These are the activations of a small neural network, seen along a few directions. Each row is one input.
Each table varies a few parts of the input and shows all the possible inputs, shuffled.
Descriptions start from the smaller parts, as in this example, which fits no table here: values(3) and (point or line(9) or (line(6) and ring(8))).
Shared parts are said once, and a part with two or three values counts as separate values.
In the rows, zero is written as 128.

Other details of the inputs shift rows strongly along two fixed directions, in all tables alike. That doesn't count.

A family of inputs:
R1: [130 121  86 151  61 152 103 108 167  84 154 107  93 197]
R2: [132 152 157  91 165 117 154 185  53 194 101 151 161  57]
R3: [144  46 202 182 188  86 167  21 194  94 118 126  86 111]
R4: [140 111  72 144  35 167 104 133 150 104 166 120  91 175]
R5: [152  20 165 131 144  88 178  63 204 102 162 195 123 111]
R6: [128 113 215 123 244 102 139  84  88 108  99 124 197 101]
R7: [131 107 202 129 246 102 143  90  89 108 105 125 195  85]
R8: [117 116 199 139 199 119 111  53 141  77 120 106 154 176]
R9: [128 142 136 104 178  99 157 196  82 173 107 142 158  34]
R10: [136 108 152 140 151 143 117  84 106 101 132 124 153 154]
R11: [133  99 155 149 176 130 118  63 121  71 132 117 164 145]
R12: [118 176  11 135   4 164 115 184 149 158 159 123  83 143]
R13: [134 140 101 104  80 145 133 197  99 174 127 139 113 106]
R14: [130 133 140  94 156 101 157 198  73 167 105 149 152  36]
R15: [139  78 225 113 236  96 144 103  81  88  92 135 184  90]
R16: [128 165  28 141  15 176 107 167 137 163 165 125  90 158]
R17: [118 169  61 136  40 162 106 131 146 137 149 113 102 184]
R18: [127 149  35 138  26 157 111 165 153 130 161 121  88 149]
R19: [137 126 128 106 153 115 154 208  68 178 121 154 157  25]
R20: [131 107 139 149 164 127 121  86 132  80 134 115 152 136]
R21: [127 159  57 121  64 149 134 208 101 186 142 143 114  81]
R22: [110 160  88 123 130 126 129 161 136 156 130 118 120 103]
R23: [114 154  88 121 123 121 131 173 136 154 130 121 112 104]
R24: [135  85 150 162 117 149  93  41 173  30 143  98 117 239]
R25: [100 190  99 110 112 133 124 170 131 187 124 116 119 121]
R26: [123 152 103 138  62 157 106 116 159 109 141 109  95 211]
R27: [123  96 121 163 116 139  91  57 185  45 150  95  97 223]
R28: [133 106 142 159 110 154  95  29 158  41 147 102 129 235]
R29: [108 164 152  88 174  95 151 216  90 199  87 141 134  58]
R30: [132 107 199 141 190 124 117  47 126  68 119 111 166 177]
R31: [127 143 178  92 180 105 155 172  70 163  91 145 160  69]
R32: [101 203  97  89 149 112 154 231  91 239 107 136 139  33]
R33: [115 127 178 133 170 120 115  94 144  98 117 111 128 169]
R34: [170 101 153 110 105  72 138  87 207 166  90 201  79  95]
R35: [131 154  65 127  15 176 109 158 140 147 152 123  77 188]
Each input here is: values(3) or (line(4) and ring(8)).
- Change only the line(4) part in R11. List by row number the other rows that result. => R7, R16, R32
- Change only the ring(8) part in R19. List by row number the other rows that result. => R2, R4, R10, R13, R16, R21, R35

A family of inputs:
R36: [142 107 114 130  74 133 122 113 171 108 143 143 113 161]
R37: [121 141 155 109 170 121 128 146  86 140 114 134 170 104]
R38: [141 127 125 112 122 128 150 180  71 163 103 136 136  44]
R39: [130 133 101 151  98 135 109  90 166 123 140 124 111 152]
R40: [140  97 107 122 114 129 146 138 124 117 135 164 129 110]
R41: [135 111 105 130  93 132 119 100 174 122 152 136 107 154]
R42: [135  88 157 131 156 106 119  91 164 108 123 131 112 143]
R43: [130 156  79 126 112 127 130 187 108 131 141  99 122  97]
R44: [107 150 104 152 101 140 116 115 170 121 130 104  83 173]
R45: [124 130  95 148  90 139 118  94 171 128 146 119 105 158]
R46: [130 110 114 134 102 124 113 112 180 124 135 126  83 165]
R47: [142  76 184 135 159 104 127  93 151  85 111 138 126 150]
R48: [119 154 105 132  89 159 109 129 139 122 139 112 111 190]
R49: [149  99 199 130 185 100 139  90  96 106 101 147 167  96]
R50: [112 148  91 128  90 141 113 116 157 106 146 106 118 171]
R51: [116 144 127  97 129 146 145 207  60 193 125 127 155  73]
R52: [125  86 141 128 120 135 149 141 121 109 153 151 132 109]
R53: [139 115 124 115 163 113 140 173  97 148 129 146 126  41]
R54: [146 101 199 117 186 100 153  94  90 118 103 143 164  94]
R55: [148  47 234 137 220  86 131  58 139  57  99 140 158 136]
R56: [138  96 154 128 152 117 131  91 162 114 132 135 125 139]
R57: [114 153 103 151 100 149 127 109 171 125 140 106  96 171]
R58: [114 149 109 135  92 148  96 132 138 116 130 112 100 191]
R59: [119 167 130 120 159 113 144 161 108 173 110 137 145  67]
R60: [116 150 117 117 127 123 118 129 130 117 127 118 139 129]
R61: [134 148 111 133  90 160  93 111 127 113 142 121 125 183]
R62: [117 150 108 133  92 154 106 125 141 115 137 112 118 188]
R63: [122 132 166 110 182 115 126 136  88 127 111 133 179 104]
R64: [116 128  94 148  98 141 123 133 137  94 171  97 123 168]
R65: [115 150 116 133 131 126 132 123 142 141 131 121 132 118]
R66: [134 131 189 111 191 124 137 120  89 133 107 129 160 120]
R67: [135 103  76 138  91 141 122 109 154 110 163 146  99 152]
R68: [152  60 228 130 218 100 148  67 134  72 108 145 167 129]
R69: [120  99 149 117 167 114 154 155 103 146 150 153 138  68]
R70: [123 133 107 149  99 142 125 100 175 132 139 113  95 165]
R71: [114 141 120 116 131 121 124 123 137 113 131 115 142 135]
R72: [144 129 116 143  74 139 116 100 137 112 133 132 109 162]
R73: [135 128 123 139  75 129 118 111 147 120 124 123  87 177]
R74: [143  77 186 120 200  96 135  76 136 106 124 147 161 102]
R75: [126 111 127 128  90 145 147 140 100 139 139 130 125 112]
R76: [152  59 224 124 219  93 147  70 123  76 109 153 181 104]
R77: [110 149 104 130 103 142 123 119 159 109 137 104 108 175]
R78: [125 187  70 119 118 121 154 248  85 209 121 121 124  26]
R79: [153  72 204 130 194  99 133  77 128  79 111 154 169 110]
R80: [131 142 141 113 132 142 119 122 104 133 129 126 143 143]
R81: [132 147 147 115 132 148 125 123 111 136 127 120 128 159]
R82: [115 153 117 132 133 128 136 131 138 146 130 122 130 114]
R83: [127 138  85 114 102 151 129 169  92 157 125 136 139 121]
R84: [127 113 175 131 192 105 149 101 131 140 109 129 146  95]
R85: [141 134 120 136  72 145 130 105 145 124 135 122  94 180]
R86: [133 145 138 123 132 139 107 127 105 128 125 131 150 139]
R87: [114 145 117 136 101 143  94 126 139 107 127 111 108 189]
R88: [118 128 107 148 100 129 114 103 174 130 129 112  86 162]
R89: [113 148 117 110 133 137 142 215  65 180 132 125 160  80]
R90: [107 174  91 124 118 121 165 234  91 213 140 127 131  48]
R91: [123 145 108 137  96 150  91 116 131 101 139 120 135 177]
R92: [120 155  93 149  94 143 109 105 162 119 142 115 113 157]
R93: [128 136 159 123 146 131 111 117 115 118 117 119 125 161]
R94: [145 122 104 137  61 141 115 120 167 112 142 145 105 162]
R95: [129 135 122 138 136 121 127 113 138 145 124 134 129 109]
R96: [102 152  97 132  92 136 110 129 162 110 129 102  88 179]
R97: [129 143 136 116 126 141 115 125 109 131 130 127 145 145]
R98: [142 127 128 137  81 138 130 102 146 119 132 125 102 174]
R99: [145  88 219 129 204  93 140  77 101  96  94 131 146 123]
R100: [127 147 124 128  98 152 100 115 133 117 134 111  98 196]
R101: [122 105 182 136 203  98 138  97 130 127  99 124 133 103]
R102: [125 147 129 125 132 138 106 136 105 123 124 129 149 138]
R103: [109 120 179 118 201  97 130 111 120 100  99 113 147 116]
R104: [115 145 158 126 184 112 153 130 125 149 108 124 142  92]
R105: [118 180  61 110 118 115 167 231  88 219 122 148 132  45]
R106: [111 130  99 141 107 135 142 161 124 162 153 126 115 100]
R107: [119 166  75  98 129 111 160 213  86 182 125 137 146  65]
R108: [140 120  99 135  85 133 107 100 172 121 148 138 103 153]
R109: [138  99 153 128 153 119 134  96 160 118 132 135 123 138]
R110: [138 115 103 126  99 135 148 139 101 138 121 150 128 108]
R111: [145  98  97 145  77 152 116 130 145  84 150 131  99 133]
R112: [116 155  90 132  88 143 105 117 152 104 143 109 116 168]
R113: [152  55 229 131 218  97 144  61 139  65 109 146 170 131]
R114: [113 133 161 115 181 110 141 121 123 115 110 117 153 116]
R115: [125 130  94 146  88 137 116  94 172 129 146 121 106 156]
R116: [107 144 134 141 144 120 127 118 149 129 115 111 107 135]
R117: [143 104 145 129 150 116 122  92 147 115 132 145 133 121]
R118: [122 154  75 112 124 113 160 203  95 210 120 159 126  45]
R119: [132 158 103  93 129 146 132 228  59 195 104 125 149  45]
R120: [128 166  87 105 122 138 129 239  64 184 114 120 146  56]
R121: [128 152  91 122 134 120 145 206  92 190 116 131 125  30]
R122: [139 130 108 134  62 138 124 106 144 121 138 129 107 164]
R123: [126 123  73 142  91 158 109 128 124 102 147 119 137 179]
- The inputs of R61 and R94 match in every part but one. If R51 is changed in the same way as R61 into R94, which row does it become? => R52
- The inputs of R85 and R81 match in every part but one. If R73 is changed in the same way as R85 into R81, which row does it become? => R93
- The inputs of R103 and R55 match in every part but one. If R114 is changed in the same way as R103 into R55, which row does it become? => R113
- What is each input in this table made of? => ring(8) and (values(3) or (values(2) and line(4)))
- Change only the line(4) part in R73. List by row number the other rows that result. => R49, R98, R122
- Change only the values(3) part in R53. List by row number the other rows that result. => R67, R69
- Change only the values(2) part in R44. List by row number the other rows that result. => R116
- Change only the values(3) part in R111. List by row number the other rows that result. => R40, R52
- Start at R87 and move only the line(4) part, one step at a time. The first step leads to R62. Which rows follow, in order? => R63, R91
- List by row number the other rows that have the ring(8) part in common with R95. => R39, R45, R70, R84, R88, R101, R106, R115, R118, R121
